A small network was shown many inputs. Here are its activations along a few directions, one row for each input.
Each table varies a few parts of the input and shows all the possible inputs, shuffled.
A made-up example of a description, with smaller parts first: one of 3 separate values, together with either a single point or one of 11 places around a ring or (one of 4 places along a line, together with one of 5 places around a ring).
Shared parts are said once, and a part with two or three values counts as separate values.
In the rows, zero is written as 128.

Other details of the inputs shift rows strongly along two fixed directions, in all tables alike. That doesn't count.

Table:
row 1: [143 165  77 132  95 150  83 154 183 145 128  95  98 121]
row 2: [144 113 155  96 140 112 139 121 118 172 180 128 141  96]
row 3: [129 117 156  91 125 119 125 126 109 147 178 131 168  86]
row 4: [133 113 138  93 113 126 138  99 109 171 175 129 150  92]
row 5: [121 123 117 117 128 118 115  86 102 155 172 143 133  99]
row 6: [105  82 184 155 142 121 174 102  66  88 105 177 157 161]
row 7: [129 129 109 163 100 140 164 142 141  92  62 114 112 192]
row 8: [130 127 147  85 132 125 137 111 114 160 160 136 153  78]
row 9: [118 108 110 152 141 147 145 140 147  82  33 126 122 185]
row 10: [131 147 144 165  98 138 148 176 149  77  61 125 124 190]
row 11: [125 103 136 122 169 119 111  97 108 155 178 144 125 101]
row 12: [112 138 147 120 128 112 115 120 101 129 187 143 143  88]
row 13: [130 119  51 123 134 155  67 133 173 137 120  89 110 125]
row 14: [116 126 137 114 140 112 101 112 100 132 175 141 150  93]
row 15: [126 128 112 147 128 135 149 147 147  81  36 119 119 186]
row 16: [126 164  75 118 126 140  85 155 175 127 118  91 106 103]
row 17: [135 128 205 167 122 111 202 116  85 122 120 176 123 167]
row 18: [117 141 198 154 115 122 201 109  80 110 101 186 136 151]
row 19: [146 151  84 126 136 132  86 163 178 137 139  81  90 120]
row 20: [145 137  79 120 147 126  75 152 175 140 131  86  99 126]
Each input here is: one of 4 separate values, together with either a single point or one of 4 places along a line.
Changing only the choice among 4 separate values turns row 5 into row 15. The same change can be made to row 1. Which row results?
> row 18
Change only the place on the line of 4 in row 14. List by row number the other rows that result.
> row 6, row 10, row 12

Table:
row 21: [114  98 151 170 145 126 179 113  95  77  56 162 123 200]
row 22: [133 104 144 119 133 117 144 108 104 148 157 137 138 126]
row 23: [112 143 147 125 117 125 136 110 103 129 148 154 141 104]
row 24: [128 169 106 137 120 134  86 160 162 127 135 110 110 111]
row 25: [118 152 164 130 119 116 135 129 106 126 155 150 138 106]
row 26: [145 141  94 111 117 138 108 141 167 156 129  95 114 118]
row 27: [120 113 105 149 133 145 130 158 154  67  33 109 125 190]
row 28: [129 119 157 174 113 128 203 117 105  96  65 157 116 198]
row 29: [106 116 133 132 153 123 119 100  97 121 145 153 137 109]
row 30: [138 139 160 132 128 115 151 119 113 151 163 143 120 119]
row 31: [143 153 115 109 113 132 103 170 168 135 133  93 128 111]
row 32: [133 168 104 140 123 132  90 153 161 134 137 109  99 119]
row 33: [119 144 138 139 124 123 137  98 102 138 150 156 122 115]
row 34: [134 107  98 160 142 141 141 147 156  84  39 111 101 203]
row 35: [111 122 144 126 129 123 122 110  99 121 151 151 146 111]
row 36: [139 111  88 108 149 135  95 138 162 145 123  94 118 123]
row 37: [127 129 150 110 115 124 151 115 110 141 146 142 151 108]
row 38: [131 109 138 128 136 121 139 102 106 146 159 143 129 128]
row 39: [124 115 137 140 138 120 133  98 100 139 157 148 124 124]
row 40: [110 124 138 137 133 124 121 105  97 124 152 153 137 112]
row 41: [151 149 112 116 120 130 107 160 171 151 139  94 110 121]
row 42: [112 107 141 111 146 122 127 108 102 124 142 142 155 105]
row 43: [117 115 146 115 126 122 130 114 100 124 151 142 155 109]
row 44: [126  96 143 106 149 119 138 106 107 143 146 138 148 111]
row 45: [135 160 114 112 113 132  95 167 165 126 131  99 127 109]
row 46: [123 161  89 131 117 142  87 140 160 131 127 114 113 109]
row 47: [124 108 148 112 126 120 140 117 102 132 152 137 156 113]
row 48: [115 123 137 141 136 118 125  99  96 130 156 153 127 122]
row 49: [142 160 105 136 125 131  97 150 166 143 142 105  96 120]
row 50: [143 140  98 105 113 138 107 147 167 150 127  95 124 112]
row 51: [130  84 153 158 145 127 194 115 102  94  62 147 126 202]
row 52: [138 132 168 115 119 115 151 130 114 148 158 137 139 108]
row 53: [131 102 148 111 129 122 142 112 105 142 153 136 148 117]
row 54: [132 116  91  98 144 141  85 145 159 131 120  94 137 111]
row 55: [128 151  97 109 110 142  95 151 162 133 123 101 130 106]
row 56: [146 128 108 155 108 145 164 156 163 101  45 106 101 202]
What is each input in this table made of?
> one of 4 places along a line, together with one of 9 places around a ring
Changing only the place on the line of 4 turns row 28 into row 39. The same change can be made to row 33. Which row results?
> row 48
Change only the place on the ring of 9 in row 45. List by row number the other rows that result.
> row 24, row 25, row 30, row 31, row 32, row 41, row 49, row 52
A walk changes only the place on the ring of 9. It starts at row 54 and steps to row 44. List the rest of the walk in order.
> row 36, row 51, row 34, row 21, row 29, row 27, row 42

Table:
row 57: [134 121 130 123 133 123 131 128 127 136 136 125 126 127]
row 58: [127 128 120 133 129 127 125 117 125 133 134 129 121 129]
row 59: [134 124 128 120 134 125 133 125 129 137 133 124 125 125]
row 60: [150 150  32 137 123 157  60 199 233 108  60  44  82 166]
row 61: [125 125 124 134 132 127 122 122 123 128 136 131 124 128]
row 62: [127 124 127 119 129 130 129 126 128 131 128 126 135 121]
row 63: [124 104 159 159 118 132 195 135 111  75  43 147 139 201]
row 64: [133 124 124 120 130 126 134 123 128 137 132 125 127 124]
row 65: [128 120 130 123 128 129 126 128 125 130 135 126 135 125]
row 66: [133 122 124 122 125 127 131 122 127 137 135 124 128 127]
row 67: [127 146 133 128 112 124 131 134 126 126 137 128 131 120]
row 68: [124 127 121 131 130 128 123 118 122 130 134 132 125 126]
row 69: [122 126 123 130 129 129 121 119 122 127 132 134 129 125]
row 70: [133 140 139 132 114 130 134 128 129 140 136 134 125 125]
row 71: [126 129 125 129 138 126 124 121 125 130 131 132 123 124]
row 72: [122 129 123 128 133 130 124 120 123 127 129 134 129 122]
row 73: [130 124 126 118 129 127 132 125 128 135 130 125 132 123]
row 74: [132  98 160 160 115 128 198 139 113  80  50 140 133 210]
row 75: [126 126 127 133 137 125 123 124 124 129 134 132 123 127]
row 76: [128 144 135 130 114 123 129 137 127 125 140 127 129 122]
row 77: [134 138 141 133 117 130 132 131 131 139 140 133 124 126]
row 78: [127 148 133 126 116 124 133 134 128 126 134 129 130 118]
row 79: [121 125 123 127 127 131 119 123 125 126 129 131 133 123]
row 80: [134 143 140 129 122 130 133 133 135 140 133 131 122 123]
row 81: [135 140 141 133 121 129 131 135 133 139 136 131 123 125]
row 82: [128 130 123 131 138 125 126 121 128 133 132 128 119 127]
row 83: [124 126 128 130 136 127 119 125 125 126 133 133 127 125]
row 84: [128 122 127 121 125 130 127 125 125 131 131 127 136 124]
row 85: [127 147 138 126 120 121 133 136 127 125 134 129 129 119]
row 86: [123 129 126 127 137 128 121 122 125 126 129 133 126 122]
row 87: [133 143 137 129 118 131 135 130 133 140 133 132 124 122]
row 88: [132 120 131 122 133 125 128 130 128 134 134 124 131 126]
row 89: [128 124 130 118 134 128 127 128 128 131 129 125 134 122]
row 90: [124 129 123 129 134 128 126 118 123 131 132 133 125 123]
row 91: [129 121 132 121 133 127 125 130 127 130 133 126 134 124]
row 92: [128 145 139 129 119 120 130 139 127 125 138 128 129 121]
row 93: [122 123 127 130 130 130 119 126 124 124 132 131 132 124]
row 94: [124 124 125 123 126 131 122 125 126 127 128 129 136 123]
row 95: [130 121 127 120 125 127 131 123 124 135 134 126 134 126]
row 96: [134 120 128 125 128 125 132 125 125 135 138 125 128 128]
row 97: [123 125 130 127 135 128 118 127 125 125 132 132 132 122]
row 98: [128 126 122 135 132 126 123 121 126 132 137 128 120 129]
row 99: [131 123 129 118 133 126 131 127 129 135 131 124 131 124]
row 100: [126 122 132 124 133 127 122 129 126 126 131 130 136 123]
row 101: [121 127 125 125 132 131 123 123 125 125 126 133 133 120]
row 102: [125 121 129 125 128 130 121 128 126 126 133 128 136 123]
row 103: [124 125 125 132 131 129 119 123 124 125 134 132 128 126]
row 104: [124 125 130 121 134 129 123 128 127 127 127 128 134 121]
row 105: [122 127 128 124 136 129 120 125 126 126 128 131 131 120]
row 106: [127 130 121 131 134 127 129 117 125 133 132 130 121 126]
What is each input in this table made of?
> one of 5 places around a ring, together with either one of 2 separate values or one of 8 places along a line
Changing only the place on the ring of 5 turns row 102 into row 104. The same change can be made to row 96. Which row results?
> row 59
Changing only the place on the ring of 5 turns row 91 into row 89. The same change can be made to row 75. Which row results?
> row 71
Change only the place on the line of 8 in row 58. List by row number the other rows that result.
> row 66, row 68, row 69, row 79, row 84, row 94, row 95
Which other rows agree with row 72 in the place on the ring of 5? List them by row number.
> row 62, row 63, row 64, row 73, row 78, row 87, row 90, row 101, row 106

Table:
row 107: [133 132 128 121 124 128 131 125 131 139 132 127 129 122]
row 108: [128 133 129 124 123 128 122 138 132 126 133 123 133 121]
row 109: [131 131 127 127 133 127 126 127 132 136 135 127 121 124]
row 110: [133 131 126 122 130 126 122 132 135 138 136 122 125 123]
row 111: [124 138 119 129 119 131 119 125 130 129 134 128 126 121]
row 112: [132 132 129 125 132 125 120 133 132 134 136 124 125 122]
row 113: [130 130 132 123 127 125 123 137 131 127 136 123 131 122]
row 114: [134 129 126 118 120 130 131 130 133 137 132 121 132 122]
row 115: [132 128 131 122 129 124 124 136 132 132 136 122 130 123]
row 116: [133 127 129 121 127 126 129 134 133 135 136 120 130 124]
row 117: [121  99 204 169 127 113 225 108  68  88  78 183 139 195]
row 118: [127 113 124 122 137 131 120 121 126 133 131 128 133 126]
row 119: [134 125 119 152 102 144 158 169 157  77  34 108 123 199]
row 120: [125 135 125 135 126 127 121 128 127 127 135 130 125 125]
row 121: [126 115 115 128 136 131 114 117 127 134 136 127 127 126]
row 122: [124 137 122 132 123 129 119 126 129 129 136 130 125 122]
row 123: [114 106 207 136 134 100 198  63  39 145 178 199 152 116]
row 124: [126 114 120 127 139 133 118 120 129 132 129 128 128 127]
row 125: [134 130 126 121 127 127 128 129 134 138 133 123 125 123]
row 126: [124 119 113 115 136 129 114 128 132 124 128 117 135 118]
row 127: [128 135 130 131 133 127 121 131 130 129 136 130 123 122]
row 128: [123 121 115 119 140 128 115 124 129 125 126 125 131 121]
row 129: [124 137 128 129 122 132 125 126 128 129 129 133 128 120]
row 130: [131 133 125 125 126 130 130 123 131 139 133 128 124 122]
row 131: [126 138 125 122 121 131 120 130 132 131 131 127 131 118]
row 132: [129 133 132 127 130 126 122 134 130 127 133 127 128 125]
row 133: [129 112 119 117 134 133 116 127 132 132 132 120 135 124]
row 134: [134 128 127 118 124 127 130 132 134 137 134 120 131 123]
row 135: [127 135 132 129 127 127 122 133 130 127 130 128 130 123]
row 136: [120 122 111 125 140 127 114 116 123 125 132 127 128 122]
row 137: [131 132 121 128 122 129 129 120 128 137 134 127 123 125]
row 138: [132 132 123 125 129 129 127 127 135 138 133 125 121 124]
row 139: [131 131 123 130 130 125 125 124 128 137 140 126 121 125]
row 140: [127 134 128 122 120 130 123 135 132 127 131 124 135 120]
row 141: [129 114 103 154 128 144 145 159 157  75  30 107 114 200]
row 142: [126 137 128 126 124 129 122 132 131 128 130 128 131 121]
row 143: [130 132 122 132 130 126 119 129 131 132 137 124 119 127]
row 144: [125 139 124 128 126 132 118 130 132 130 133 128 126 117]
row 145: [127 134 124 133 130 125 118 129 129 129 139 127 122 125]
row 146: [125 136 128 131 129 129 120 131 130 128 133 130 125 121]
What is each input in this table made of?
> one of 4 places along a line, together with either one of 2 separate values or one of 8 places along a line
Changing only the place on the line of 4 turns row 142 into row 144. The same change can be made to row 125. Which row results?
> row 138
Change only the choice among 2 separate values in row 126. List by row number the other rows that result.
> row 133
A walk changes only the place on the line of 8. It starts at row 119 and steps to row 140. List the rest of the walk in order.
> row 108, row 113, row 115, row 116, row 134, row 114
Change only the place on the line of 8 in row 143. List by row number the other rows that result.
> row 111, row 120, row 122, row 123, row 137, row 139, row 145
